A small network was shown many inputs. Here are its activations along a few directions, one row for each input.
In each table, some parts of the input vary, and every possible input appears once, in random order.
A made-up example of a description, with smaller parts first: values(3) and (point or ring(9) or (line(4) and ring(5))).
Shared parts are said once, and a part with two or three values counts as separate values.
In the rows, 128 means zero.

Other details of the inputs vary at random and push rows far along two fixed directions, the same in every table; ignore that.

A family of inputs:
r1: [138 120 136 142 118  92 132  84 117 128 155]
r2: [116 143 113 120 121 111 131 149 136 109 132]
r3: [147  95 141 139 133 124 132  67 115 148 158]
r4: [127 130 116 107 134 123 105 145 131 121 114]
r5: [152  94 150 148 121 119 124  94 114 144 151]
r6: [114 131 135 119 126 157 117 134 126  97 101]
r7: [120 128 142 140 119 156 115 148 123 102  96]
r8: [157  93 146 152 123 125 131  90 117 144 149]
r9: [132 115 117 125 119 144 132 161 137 129 116]
r10: [144  90 138 138 125 129 141  68 116 155 157]
r11: [107 152 133 132 114 131 134 134 127  85 106]
r12: [121 143 109 122 122 116 138 147 140 107 130]
r13: [121 121 110 110 127 141 124 146 142 123 122]
r14: [109 236 175 149 224 165 162 139 114 245 120]
r15: [123 126 117 109 135 127 112 146 137 120 117]
r16: [136 128 126 121 127 122 107 158 128 125 109]
r17: [118 138 106 119 113 122 146 148 139 115 129]
r18: [120 123 115 110 133 132 116 148 137 120 124]
r19: [131 119 119 127 121 142 125 159 139 126 118]
r20: [137 114 132 145 110 106 146  77 121 134 163]
r21: [121 149 113 117 123 102 118 145 130 112 120]
Description of these inputs: values(3) and (point or line(6)).
Changing only the values(3) part turns r15 into r1. The same change can be made to r18. Which row results?
> r2
Which other rows agree with r5 in the values(3) part? List them by row number.
> r7, r8, r9, r14, r16, r19

A family of inputs:
r22: [140 107 142 135 142 158 129 105 119 150 131]
r23: [156  59 146 162  75 135 124  97 119  90 131]
r24: [138 148 190 170 166 175 142  67  91 195 123]
r25: [ 94 198 116 110 154 142 127 214 146 115  91]
r26: [139 118 148 153 119 114 143  74 110 134 153]
r27: [115 166 127 131 144 117 153  99 128 133 138]
r28: [147  76 124 144  98 150 137 123 137 114 135]
r29: [160  72  96 111 103  91 107 122 136 132 149]
r30: [121 169 133 124 181 191 130 181 142 173  93]
r31: [150  85 145 155 119 139 150  88 121 145 159]
r32: [114 164 119 133 137 121 166 120 129 146 156]
r33: [135 115 160 155 114 156 136  95 106 139 115]
r34: [173  38  82 100  84  71  87 146 148  98 145]
r35: [120 135 141 126 160 146 125  99 122 167 143]
r36: [149 127 114 122 151  97 134 137 137 190 161]
r37: [128 163 151 147 165 115 163  69 108 189 177]
r38: [143 108 144 142 140 170 131  98 119 157 127]
r39: [120 135 122 111 127 134 109 141 128 101  99]
r40: [125  76  89  92  82 130 114 167 149  78 106]
r41: [140 105 130 125 135 126 130  73 117 145 148]
r42: [162  33 138 145  73 115  93 108 124  63 132]
r43: [126 149 148 145 133 106 134  90 107 133 150]
r44: [ 88 198  93  90 152 148 135 198 147 116  98]
r45: [113 173 130 126 177 188 143 189 146 170 102]
r46: [132 106 106 108 127 118 123 138 144 114 137]
r47: [117 171 145 146 139  99 144 105 123 122 137]
r48: [ 97 154  94 109  85 103 122 175 150  41  93]
r49: [137 122 164 149 139 156 121 102 107 142 115]
r50: [145  72 122 122  94 137  80 170 140  59  91]
r51: [141 102  81  96  98  87  86 212 156  87 110]
r52: [104 182 126 106 186 167 145 192 142 179 109]
r53: [128 126 124 127 130 127 147  86 123 154 147]
r54: [120 184 101  93 164 123 101 236 149 151  85]
r55: [123 101  88 117  69  87 132 119 149  55 135]
r56: [124 166 150 138 148 117 127 102 106 140 132]
r57: [123 154 152 142 140 133 130  98 106 141 128]
r58: [138  98 141 149 101 139 129 133 126  98 120]
r59: [140  88 112 136  90 105 144 104 133 103 164]
r60: [ 95 182  87  95 151 151 149 213 164 125 103]
r61: [113 184 163 156 144 121 158  61  91 172 150]
r62: [169  46 151 154  89 135  92  91 115  94 120]
r63: [118 138 124 122 109 116 113 121 117  87 118]
r64: [ 88 220 114 105 159 128 128 208 149  96  76]
r65: [124 128 138 130 158 133 127 114 132 164 155]
r66: [135  83  83  85 106 116  95 174 157  67 107]
r67: [130 127 158 134 140 146 121 102 105 151 114]
r68: [133 175 178 150 188 137 139  74  97 201 136]
r69: [122 131 122 137 101 117 135 140 130  92 131]
r70: [127 101 135 125  97 130 120 121 117 110 110]
r71: [130 129 132 132 136 130 139  89 117 147 149]
r72: [145  85 139 142 117 127 150  84 119 152 162]
r73: [143 105 141 123 150 139 123 111 120 164 136]
r74: [106 132 128 119 115 132 110 144 130 104 109]
r75: [123 121 123 122 104 120 122 116 123 102 116]
r76: [110 133 126 126 119 132 118 160 138 101 119]
r77: [112 152 115 109 160 169 129 211 155 133  99]
r78: [ 91 208  96  94 163 129 141 208 161 110  92]
r79: [133 121 130 126 117 116 106 135 125  96 116]
r80: [141 141 107 129 142 105 153 141 141 187 160]
r81: [123 107 138 124 120 130  95 116 122 104 117]
r82: [129 131 145 141 144 158 152 104 118 171 135]
r83: [ 87 195  92  98 143 151 148 204 153 128 100]
r84: [149 110 154 143 159 153 127 103 118 170 140]
r85: [110 149 135 128 150 143 140 107 126 172 143]
r86: [ 85 236 113 112 185 133 166 189 155 152 113]
r87: [132  80 113 108  91 124  93 176 140  66 100]
r88: [135 134 157 155 149 170 159  80 110 192 138]
r89: [143 115 166 161 134 156 127 108 113 146 123]
r90: [131 125 143 127 164 135 117 106 126 167 146]
r91: [140 134 109 124 134 104 143 121 132 188 153]
r92: [115 162 146 144 127 128 144 103 109 142 131]
r93: [138 128 137 133 147 121 135  98 120 155 151]
r94: [153  87 109 126  84  81 108 116 124 120 140]
r95: [125 133 131 152  95  88 147  94 125  84 148]
r96: [143 143 135 130 147 110 117 118 113 179 133]
r97: [126 122 129 135  97  95 120  92 121  70 126]
r98: [103 157 105  88 156 169 124 200 147 135  85]
r99: [130 133 167 156 132 151 142  93 103 154 123]
r100: [148  64 118 122  83  95  97 113 129  64 132]
r101: [125 123 106 135  97  91 156 112 144  90 154]
r102: [147  68 142 132 106 109  81  97 121  93 133]
r103: [143  52 127 128  82  99  82 113 131  64 139]
r104: [144  86 118 130 106 102 129 103 131 111 162]
r105: [106 124  71  91  82 112 124 177 153  59 113]
r106: [125 119 134 139 136 130 142 102 131 154 162]
r107: [130 149 178 163 153 143 160  79  97 191 146]
r108: [105 140  89 109  84 111 121 191 147  45 108]
r109: [142 147 126 141 135 101 140 133 124 172 149]
r110: [141 120 136 133 135 105 135  73 111 144 162]
r111: [111 162 127 104 155 159 105 206 137 126  73]
Changing only one part turns r103 into r65. The same change can be made to r62. Which row results?
> r30
Changing only one part turns r100 into r46. The same change can be made to r109. Which row results?
> r80
Changing only one part turns r44 into r63. The same change can be made to r32. Which row results?
> r108
What do these inputs look like to the network?
> values(2) and ring(5) and (point or line(8))
Change only the line(8) part in r44. List by row number the other rows that result.
> r22, r27, r35, r38, r41, r71, r98
Change only the values(2) part in r106. List by row number the other rows that result.
> r76
Which other rows agree with r63 in the values(2) part and the ring(5) part? List them by row number.
> r24, r39, r49, r57, r67, r81, r96, r97
